Each row below is a small network's average activation on inputs in which a field has the value named, seen along a few directions.
Related values have similar rows: they may be neighbours, one step apart, or belong to one group.
In the rows, zero is written as 500.
Strong random noise was added to every row along 4 fixed directions; ignore it. To show where, here is one row again and again, with new noise each time:
[296 408 223 569 507 488 777 400 549 489 430 462 552 565 661 300 706 385
 602 390]
[556 523 541 473 513 421 462 479 547 451 532 424 548 517 561 529 407 547
 534 434]
[432 540 306 521 417 482 326 402 584 520 510 554 419 447 469 549 709 613
 650 287]
[419 510  43 536 437 534 822 455 577 476 441 469 409 525 514 428 751 539
 652 458]
[443 526 330 531 439 479 491 441 539 526 467 532 500 522 510 490 646 534
 572 358]
[552 599 220 539 389 520 800 561 451 569 369 551 549 647 436 492 609 504
 440 519]


Y, 12 values:
y4: [566 727 411 632 317 471 462 619 307 679 385 776 543 665 254 634 705 530
 379 447]
y5: [641 625 642 453 555 565 353 462 513 492 582 414 473 359 532 607 290 623
 525 547]
y2: [264 360 302 600 457 561 672 422 581 556 352 530 613 626 622 315 672 278
 530 444]
y1: [613 462 648 428 584 582 481 596 449 485 458 465 506 484 446 520 364 469
 316 652]
y12: [556 390 510 405 484 489 340 521 682 375 686 443 261 361 356 642 463 629
 712 588]
y11: [597 488 610 450 541 406 477 456 570 377 594 362 525 471 608 552 306 571
 560 478]
y6: [622 489 426 537 411 564 549 629 510 460 390 550 423 536 324 570 590 491
 470 635]
y8: [507 515 481 433 494 628 396 559 494 583 549 596 324 398 295 573 537 578
 482 613]
y9: [389 383 457 471 513 408 596 521 524 446 596 493 419 459 500 425 586 491
 607 508]
y7: [501 554 498 509 624 517 564 462 441 399 597 403 358 327 584 492 500 560
 598 565]
y3: [486 413 614 459 614 603 633 465 477 454 422 375 597 511 678 362 342 399
 371 602]
y10: [548 532 368 420 607 548 849 575 490 416 648 373 315 393 473 497 393 584
 544 804]
The values of Y form a network in which each value has 3 neighbours.
Name the neighbours of y8, in listed order.
Answer: y1, y12, y10
Name the neighbours of y11, in listed order.
Answer: y4, y5, y2
A value of Y combines one of 2 hidden first parts with one of 6 second parts; all combinations occur once.
Changing only the second part turns y11 into y2. y5 has the same second part as y11; what does that change turn y5 into?
Answer: y3
Changing only the second part turns y4 into y9. y7 has the same second part as y4; what does that change turn y7 into?
Answer: y10
